A small network was shown many inputs. Here are its activations along a few directions, one row for each input.
Each table varies a few parts of the input and shows all the possible inputs, shuffled.
A made-up example of a description, with smaller parts first: line(4) and (point or line(9) or (values(3) and ring(8))).
Shared parts are said once, and a part with two or three values counts as separate values.
(in the rows, 128 means zero)

Rows:
R1: [92,156,106,102,143,115,128,109,109,124,104,143,147,109]
R2: [109,147,112,122,180,127,139,111,113,155,147,159,124,112]
R3: [118,125,121,126,130,138,128,195,92,117,120,152,141,139]
R4: [97,130,102,125,171,121,131,89,115,133,139,148,135,108]
R5: [166,122,172,104,115,107,136,117,167,151,175,118,109,154]
R6: [126,125,123,106,142,147,119,186,96,116,117,146,147,136]
R7: [156,122,169,125,102,100,144,125,163,153,178,125,104,158]
R8: [114,109,113,109,134,141,111,164,98,94,109,136,157,133]
R9: [162,148,177,82,88,102,132,136,158,141,143,113,122,153]
R10: [138,106,175,145,103,98,132,94,182,120,162,97,131,146]
R11: [122,99,117,149,158,143,132,175,98,128,154,156,130,139]
R12: [96,172,115,120,140,113,145,139,103,147,115,160,131,115]
R13: [101,146,111,143,167,118,148,119,109,157,149,165,119,115]
R14: [180,107,60,179,103,218,103,132,111,121,56,98,83,100]
R15: [104,172,116,99,152,121,136,131,107,146,112,155,137,112]
R16: [153,149,174,103,75,95,140,144,154,142,146,120,117,157]
R17: [102,82,125,168,158,143,123,143,116,95,137,126,156,128]
R18: [76,155,120,138,140,112,137,108,121,114,99,130,157,103]
R19: [221,136,115,158,53,162,107,80,177,147,80,57,52,122]
R20: [151,132,166,86,79,96,122,115,160,119,135,104,133,150]
R21: [98,108,128,145,131,138,120,163,110,84,103,122,167,128]
R22: [154,106,162,108,106,101,125,95,169,129,168,109,121,151]
R23: [153,157,55,172,112,192,113,73,121,157,49,100,68,72]
R24: [118,83,109,131,161,147,115,144,103,105,143,140,146,133]
R25: [81,130,117,161,168,118,139,88,127,124,133,134,145,103]
R26: [135,132,179,122,76,93,128,113,174,109,130,92,144,145]
R27: [130,99,118,129,170,152,123,167,102,127,151,151,136,136]
- Changing only one part turns R26 into R21. The same change can be made to R20. Which row results? => R8
- What do these inputs look like to the network? => values(3) and (point or (values(2) and line(4)))
- Which other rows does R15 become when the values(2) part takes its other values? List them by row number. => R2
- Which other rows does R17 become when the line(4) part takes its other values? List them by row number. => R11, R24, R27

Rows:
R28: [203,94,203,116,34,85,126,87,222,129,193,64,90,178]
R29: [132,73,93,182,119,155,107,130,115,79,97,96,127,126]
R30: [121,104,120,131,164,103,125,120,110,115,177,158,146,142]
R31: [131,152,74,155,98,151,114,105,112,111,47,100,107,102]
R32: [217,117,233,84,21,94,119,150,205,116,165,75,104,197]
R33: [121,119,140,131,125,129,144,207,117,118,136,162,148,153]
R34: [142,125,97,159,142,186,102,103,137,138,98,118,118,94]
R35: [118,89,116,152,154,133,119,146,104,139,157,133,110,138]
R36: [65,108,154,136,144,96,142,114,119,110,174,143,173,131]
R37: [89,145,135,106,188,104,139,91,147,135,136,138,145,113]
R38: [116,169,97,124,133,127,125,123,101,169,108,136,88,111]
R39: [71,157,158,139,160,99,149,93,134,135,144,134,163,100]
R40: [136,153,75,128,105,174,102,103,120,145,77,130,106,93]
R41: [146,94,115,148,105,161,103,197,103,70,74,100,145,140]
R42: [121,181,103,104,142,94,132,99,106,147,126,161,124,110]
R43: [210,141,206,121,52,89,135,63,234,160,155,56,88,154]
R44: [126,154,124,135,179,107,131,99,124,139,148,149,136,113]
R45: [66,183,137,108,124,85,149,93,115,144,121,146,151,97]
R46: [140,162,85,114,120,165,142,105,100,147,93,132,97,102]
R47: [153,93,117,122,113,182,93,194,110,107,102,131,145,130]
R48: [134,127,141,98,149,109,120,188,98,107,155,161,166,158]
R49: [143,80,105,141,142,169,136,129,103,118,141,128,118,127]
R50: [78,131,175,103,129,103,137,181,108,102,153,146,193,147]
R51: [136,125,96,185,135,163,114,106,130,104,69,87,119,104]
R52: [98,116,152,70,158,106,128,178,120,105,142,150,177,158]
R53: [157,101,126,107,127,174,132,197,91,110,118,132,137,140]
R54: [206,165,189,90,17,75,135,60,214,173,128,69,76,154]
R55: [107,97,119,164,140,123,149,139,129,126,158,159,128,138]
R56: [146,134,107,144,156,177,142,106,118,140,114,119,109,103]
R57: [106,176,100,136,119,116,155,117,125,157,108,162,107,110]
R58: [112,149,122,167,155,129,155,118,143,149,130,150,119,112]
R59: [138,72,95,156,127,177,97,126,122,115,125,127,127,117]
R60: [84,171,114,75,151,91,139,90,129,143,114,150,133,110]
R61: [122,142,119,155,169,140,125,124,119,162,129,123,100,113]
R62: [132,111,137,118,139,139,114,213,92,131,134,136,130,152]
R63: [84,94,132,103,173,99,133,111,132,112,164,147,156,142]
- What do these inputs look like to the network? => line(4) and (point or line(8))
- Changing only the line(4) part turns R34 into R40. The same change can be made to R58. Which row results? => R57
- Which other rows does R38 become when the line(4) part takes its other values? List them by row number. => R35, R61, R62
- Which other rows agree with R52 in the line(4) part? List them by row number. => R32, R33, R41, R47, R48, R50, R53, R62
- Start at R29 and move only the line(8) part, one step at a time. The first step leads to R59. Which rows follow, in order? => R49, R35, R55, R30, R63, R36

Rows:
R64: [147,130,136,122,107,128,124,123,141,129,123,114,119,133]
R65: [139,115,145,126,115,120,127,131,141,123,142,119,128,141]
R66: [141,124,147,121,114,120,128,134,141,128,139,120,127,141]
R67: [139,128,146,115,112,117,128,129,141,127,135,121,128,139]
R68: [143,134,134,124,108,124,128,119,141,135,126,118,116,131]
R69: [147,117,135,134,109,131,124,124,142,125,130,113,119,135]
R70: [149,126,138,128,109,131,125,128,142,130,127,114,118,134]
R71: [58,126,48,156,217,173,125,162,42,113,92,182,159,86]
R72: [140,133,134,129,116,123,129,106,146,136,131,116,116,127]
R73: [139,137,136,128,111,122,129,112,144,135,125,116,117,128]
R74: [49,123,58,148,221,165,129,169,42,111,105,189,169,92]
R75: [136,133,144,117,114,113,131,125,140,133,138,125,125,137]
R76: [132,135,146,121,116,111,133,118,144,133,137,122,127,134]
R77: [133,131,144,121,122,112,132,112,145,134,142,123,125,133]
- What do these inputs look like to the network? => values(2) and (point or line(6))
- Changing only the values(2) part turns R71 into R74. The same change can be made to R72. Which row results? => R77
- Which other rows does R76 become when the values(2) part takes its other values? List them by row number. => R73
